Each row below holds a small network's activations on one input, seen along a few directions.
In each table, some parts of the input vary, and every possible input appears once, in random order.
A made-up example of a description, with smaller parts first: ring(8) and (point or (values(2) and line(4)) or ring(11)).
Shared parts are said once, and a part with two or three values counts as separate values.
In the rows, zero is written as 128.

Other details of the inputs vary at random and push rows far along two fixed directions, the same in every table; ignore that.

Table:
R1: [134 138 135 124 152 133  82 152 141 109 158 115 132  98 124]
R2: [133 112 111 136 130 123  97 130 116 151 127 115  83 119 129]
R3: [116 156 114 144 157 132  97 136 129 122 141 159 108 110 133]
R4: [109 128  93 153 145 124 134 120 125 162 139 150 105 111 144]
R5: [114 163 156 121 109 134 186 108 135 110 113 148 107 128 131]
R6: [136 120 124 130 138 124 121 144 138 144 148 109 119  96 132]
R7: [121 149 165 103 106 150 165 130 135 102 103 144 139 137 101]
R8: [122 130 129 124 121 144 178 115 143  96 104 101 142 153 129]
R9: [121 131 114 145 127 117 176 117 129 166 116 152  87 108 145]
R10: [137 110 128 151 100  61 159 141 118 180 115 111 139 100 144]
R11: [126 118 126 123 115 146 173 112 142  96 108 106 148 155 134]
R12: [116 111 144 123  83 142 158  93 129 111 112  98 106 143 122]
R13: [136 127  98 161 137  80 114 156 112 144 107 117 161 144 143]
R14: [101 167 113 185 138  96  82 147 117 123 144 144 148 129 125]
R15: [125 123 153 117  93 141 145  92 126 101 120 102 115 148 116]
R16: [131 152 198  98 102 145 165 116 151  84 139  98 146 128 115]
R17: [149 108 104 126 134 116 177 132 129 157  94 123 113 128 152]
R18: [114 138 108 168 143  99  59 170 110 141 131 148 172 132 106]
R19: [119 156 161 113 113 150  97 123 126  75 130 105 111 145 107]
R20: [141 140 139 108 136 144 132 120 141  83 127 113 161 167 125]
R21: [128 175 172 108 137 168 119 130 147  39 132 104 171 171 109]
R22: [131  83 105 129 107 107 157 107 111 187 106 116  74 117 146]
R23: [116 150 153 115 126 153 127 138 140  90 111 144 139 130  94]
R24: [135 128 133 123 129 111 169 116 120 176 122 167  99 116 157]
R25: [139  86 112 124 116 103 180 122 131 191 127 112 106  90 152]
R26: [126 122 120 130 130 137 135 142 129 149 113 150 124 118 113]
R27: [129 139 168 101 114 146 159 126 130 125 109 149 145 137 110]
R28: [150 108 129 110 137 115 112 129 133 151 158 120 136 110 138]
R29: [105 132  87 161 162 142  67 133 128 127 171 154 130 124 138]
R30: [108 122 144 120  99 157 166 114 141 105 112 134 150 143 103]
R31: [133 147 176 102 105 136 165 127 146  95 131 103 132 114 120]
R32: [152 114  99 121 154 114 134 144 124 147 104 135 119 123 152]
R33: [140 108  86 126 177 129  29 158 114 163 163 174 153 127 126]
R34: [115 140  98 152 165 140  75 128 122 120 171 157 136 129 133]
R35: [107 129 108 135 148 152  89 146 131 122 141 141 147 131 103]
R36: [121 130 108 171 124  85  47 149  97 140 133 111 129 133 123]
R37: [144 113  95 129 159 135 109 135 123 118 137 123 156 149 142]
R38: [149  88 123 115 117 110 169 116 126 170 137 119 126 101 148]
R39: [123 114 116 135 141 141  86 139 140 119 172 106 149 110 129]
R40: [114 140 147 122 126 166 118 125 136  80 136 138 169 150  90]
R41: [136 124 127 120 134 134  60 121 117 118 151 117 118 142 121]
R42: [135 155 140 111 139 146 130 139 135  76 117 117 147 152 125]
R43: [132 126 124 123 122 113 171  98 126 164 124 160 108 124 149]
R44: [142 116 155 105 103 120 144 109 113 148 111 120  93 132 137]
R45: [148  95 120 117 110 100 152 116 110 181  92 130  64 106 147]
Description of these inputs: values(5) and (point or ring(8)).
- Changing only the values(5) part turns R14 into R18. The same change can be made to R34. Which row results? => R40
- Which other rows agree with R22 in the values(5) part? List them by row number. => R2, R12, R15, R19, R36, R41, R44, R45
- Change only the ring(8) part in R21. List by row number the other rows that result. => R8, R11, R17, R20, R32, R37, R42

Table:
R46: [156  96  85 117 175 125  40 151 112 149 158 121 126 132 153]
R47: [100 141 149 131  86 131 178  98 128 127 101 136 103 131 114]
R48: [129 127 146 101 104 143 182  91 141 111 115  98  88 124 135]
R49: [119 158 153 120 163 183  31 137 149  54 199  99 140 128  98]
R50: [137 126  80 160 172  86  47 182 109 163 143 134 163 124 136]
R51: [118 161 151 115 140 167 156 122 152  76 139 153 161 134 112]
R52: [115 154 136 140 117 134 142 127 138  82 110 109 176 164  99]
R53: [129 126 104 162 136  79 150 145 110 195 106 176 124 113 149]
R54: [132 137 144 111 133 163 143 134 143  73 113 111 165 161 114]
R55: [120 124 153 103 102 160 182 102 135 119 102 142  90 125 127]
R56: [143 111 153  96 107 140 206 119 152 121 102 119 156 129 123]
R57: [170  74 114  95 132 108 138 129 118 184 135 120 118 107 157]
R58: [125 113 147 126  77 112 174 101 128 116 101  89 131 143 127]
R59: [133 116 106 116 176 144  42 152 122 166 177 167 108 100 133]
R60: [101 181 127 137 180 187  55 149 143  48 163 156 167 158 109]
R61: [114 131 146 136  87 121 174  93 128 125 113  98  98 131 123]
R62: [136 107 108 149 114  76 131 131 108 189 126 113  85  91 154]
R63: [126 118  83 156 139  97 153 128 108 190 110 183 122 126 148]
R64: [127 111 110 149 119  89 124 140 102 192 118 155  88  92 144]
R65: [128 148 165 140 101 114 111 128 133  79 126  82 153 144 106]
- Describe the family of inputs behind these rows. => line(4) and ring(5)
- Changing only the ring(5) part turns R51 into R49. The same change can be made to R53. Which row results? => R62
- Change only the ring(5) part in R63. List by row number the other rows that result. => R47, R52, R58, R61
- Change only the ring(5) part in R54. List by row number the other rows that result. => R46, R48, R55, R60

Table:
R66: [124 146 142 120 128 152 124 126 134  88 125 133 149 149 111]
R67: [153  70  95 134 114  76 131 130 103 207 115 114 100 108 157]
R68: [122 154 161 116 117 149 144 129 142  83 123 122 152 138 104]
R69: [107 152 125 149 132 134 113 125 129  99 129 129 127 136 123]
R70: [104 170 138 145 150 154  73 145 142  67 164 127 172 139 102]
R71: [143 116 100 131 177 125  47 158 120 149 172 136 128 109 141]
R72: [140 123 145 107 121 130 149 126 133 132 123 121 118 122 129]
R73: [154  84  99 112 128  96 164 132 111 208 102 164 108 111 157]
R74: [118 131 115 141 130 125 139 124 123 140 116 143 125 136 129]
R75: [143 106  98 124 155 127  70 138 114 157 150 137 106 122 142]
R76: [132 106  74 146 162 114  96 147 116 175 136 158 127 118 149]
R77: [124 125 114 140 134 125 139 133 128 142 128 143 134 126 134]
R78: [115 157 157 133 106 127 153 122 133 104 111 127 125 130 113]
R79: [115 160 141 129 155 160  72 144 145  63 171 117 165 136 107]
R80: [144 114 107 130 149 112 112 144 123 166 136 153 132 111 141]
R81: [121 143 162 114  95 137 190 112 136 114  92 133 137 141 115]
R82: [128 110 120 125 116 130 140 110 125 144 126 119 101 119 137]
R83: [129 122 169 106  80 128 193 101 133 129 103 109 102 120 118]
R84: [118 145 125 141 137 124  90 140 119 123 130 142 126 128 124]
R85: [129 135 143 128 121 130 122 134 135  87 126  93 163 147 115]
R86: [118 139 125 145 124 110 137 128 125 138 130 136 121 115 134]
R87: [133 125 145 108 109 142 192 107 135 116 103 122 125 142 127]
R88: [114 156 154 127 115 153 144 121 136  83 115 131 149 154 105]
R89: [123 133 129 136 125 116 134 137 123 145 120 142 129 122 124]
R90: [144  80  95 131 127 100 139 123 112 202 129 136  84  97 158]
R91: [135 127 164  96 100 138 184 108 137 116 102 116 119 134 125]
R92: [121 133 113 143 130 117 129 126 119 137 118 140 112 131 134]
R93: [133 135 163 110 102 134 165 109 140 116 121 109 114 122 123]
R94: [138 110  91 138 158 107  91 159 114 181 136 160 128 110 139]
R95: [113 152 146 122 129 164 103 116 145  64 147 100 133 143 110]
R96: [134 118  94 152 151  92  92 148 111 182 139 155 110 100 147]
R97: [121 133 137 124 126 149  91 122 125 102 143 119 118 136 113]
R98: [136 117 121 118 129 135 127 118 126 135 129 121 107 131 134]
R99: [142 104  89 143 160 107  35 158 114 148 160 107 133 124 140]
R100: [125 118 158 108  77 135 213  83 134 128  94 108  96 133 123]
R101: [125 148 144 119 145 154  90 145 138  85 148 121 152 135 108]
R102: [128 136 125 139 135 125  95 146 128  98 133 107 169 146 116]
R103: [139 105  74 139 170 120  85 147 116 167 144 155 130 119 148]
R104: [142  93  99 124 143 112  79 138 106 180 143 143  97 108 141]
R105: [110 160 139 147 141 135  90 141 133 100 145 135 151 130 109]
R106: [139 110  83 134 166 123  85 144 118 157 142 154 131 127 140]
R107: [138 122 158  98  95 136 202  99 132 123  95 119 112 140 130]
R108: [108 155 146 145 110 132 156 117 135  99 119 122 127 133 121]
R109: [110 147 114 155 149 134  87 142 128 114 148 139 144 132 122]
R110: [122 131 122 137 125 124 135 126 119 141 114 148 126 136 128]
R111: [132 128 141 110 127 141 109 124 129 118 134 120 117 130 124]
R112: [128 127 153 114  88 131 235 101 141 128  90 125 128 132 132]
R113: [143 104  87 135 159 106 101 148 117 179 148 154 132 105 151]
R114: [122 137 132 128 140 148  92 129 140  98 156 110 128 129 123]
R115: [120 156 153 131 131 149  78 138 141  46 148  78 170 156 101]
R116: [116 156 157 122 125 155 106 122 147  73 158 100 139 132 111]
R117: [119 155 158 113 130 167 115 124 141  59 135 117 153 156 101]
R118: [142 114 100 129 169 125  36 158 119 152 168 133 116 110 136]
R119: [121 144 142 125 135 153 123 128 145  82 143 117 150 138 117]
R120: [121 136 140 126 111 134 181 111 134 115 100 134 134 145 121]
R121: [103 167 136 143 151 151  53 149 132  77 152 137 158 146 100]
R122: [155  81  96 121 133 102 163 126 118 204 120 139  94 104 169]
R123: [112 139 120 144 126 131 143 122 128 123 120 136 132 134 126]
R124: [147 103 139  99 104 117 201 114 125 166  91 136 112 122 143]
R125: [121 135 137 148 101  99 148 127 124 120 103 106 136 138 125]
R126: [141 101 126 108 108 121 205 102 130 159  99 123 100 122 150]
R127: [141  89  95 132 139 101 105 133 112 193 149 137  95  93 154]
R128: [122 128 156 134  69  98 227 106 128 133  72 104 138 142 125]
R129: [136 102  89 148 142  89 132 139 111 207 130 160 115 100 158]
R130: [121 138 151 125 123 141 101 123 134 104 150 112 124 119 111]
R131: [110 159 133 152 140 136  65 153 134  63 145 105 184 157  99]
R132: [123 141 159 122 100 125 195 114 139 122 104 131 137 128 119]
R133: [118 144 118 145 138 127  92 135 118 120 131 143 123 135 125]
R134: [145 101 130 105 108 121 203 100 128 161  96 125  99 126 148]
R135: [139 123 132 118 133 125 138 132 132 138 132 132 131 118 133]
R136: [131 131 160 107 101 134 192 107 142 115 118 108 125 124 131]
R137: [131 121 118 121 137 141 139 123 134 124 127 128 130 131 135]
- Changing only one part turns R129 into R116. The same change can be made to R109. Which row results? => R114
- Describe the family of inputs behind these rows. => line(8) and (point or ring(8))
- Change only the ring(8) part in R82. List by row number the other rows that result. => R83, R90, R97, R100, R104, R127, R130

Table:
R138: [121 145 137 138 122 130 127 127 134  90 129 104 154 148 122]
R139: [121 152 112 147 168 128  49 157 119 119 157 156 141 125 125]
R140: [ 97 160 164 132  97 154 185 104 147  81 113 126 145 145 101]
R141: [122 118  65 159 189 131  26 161 115 147 168 163 145 124 132]
R142: [111 152 159 122 102 154 190 111 149  81 107 124 159 152 107]
R143: [150  85 129 106 111 108 157 116 118 185 126 128  93 101 145]
R144: [111 157 166 135  91 127 174 111 141  85 116 101 141 136 117]
R145: [127 139 188  92  87 164 174  96 148  66 120  87 139 151 101]
R146: [129 129  91 150 180 118  18 179 117 136 162 141 151 119 125]
R147: [157  85 109 110 125 102 176 120 119 204 115 138  76  91 168]
R148: [109 173 189 125  84 142 192 104 153  49 109  87 160 152 103]
R149: [122 141 113 132 171 159  37 142 131  96 177 120 120 126 121]
R150: [142 103 104 128 124  96 171 120 110 192  93 162 100 125 153]
R151: [135  99 103 134 119  97 188 125 119 202 108 163 112 101 152]
R152: [125 124 148 109 122 157 101 115 134  92 145 105 126 140 110]
R153: [132 113 100 133 170 141  12 149 118 137 185 128 120 116 127]
R154: [123 155 116 139 167 143  55 153 123  95 150 145 158 147 119]
R155: [139  90 103 137 110  84 170 127 107 212  92 146  94 107 150]
R156: [139 102 117 132 108  86 173 132 113 193  96 142 106 104 144]
R157: [122 144 166 102 101 164 176  98 149  72 113  97 114 145 116]
R158: [111 163 145 136 124 140 124 123 131  97 125 139 133 144 113]
R159: [125 158 187  96 101 165 188 102 158  60 118  92 130 139 108]
R160: [140  89  95 144 114  77 172 120 109 211 106 137  95 108 165]
R161: [125 134 132 133 127 128 117 140 126 112 117 121 148 140 116]
R162: [115 145 138 136 116 137 119 130 129  93 115 116 142 145 106]
R163: [124 156 145 126 131 131 130 132 132 106 123 140 145 137 120]
R164: [144  94 100 128 124  96 194 127 120 208 104 162 120 105 156]
R165: [161  80 106 102 128 112 178 119 120 192 107 132  89 110 168]
R166: [111 151 118 155 149 139  55 140 129  77 156 109 154 147 115]
R167: [146 104  95 124 181 131  12 161 121 151 187 131 131 110 136]
- Changing only one part turns R138 into R160. The same change can be made to R145. Which row results? => R153
- Describe the family of inputs behind these rows. => ring(5) and (values(2) or line(4))
- Start at R165 and move only the ring(5) part, one step at a time. The first step leads to R157. Which rows follow, in order? => R149, R147, R159
- Start at R161 and move only the ring(5) part, one step at a time. The first step leads to R146. Which rows follow, in order? => R156, R155, R162
- Change only the values(2) part in R167. List by row number the other rows that result. => R159
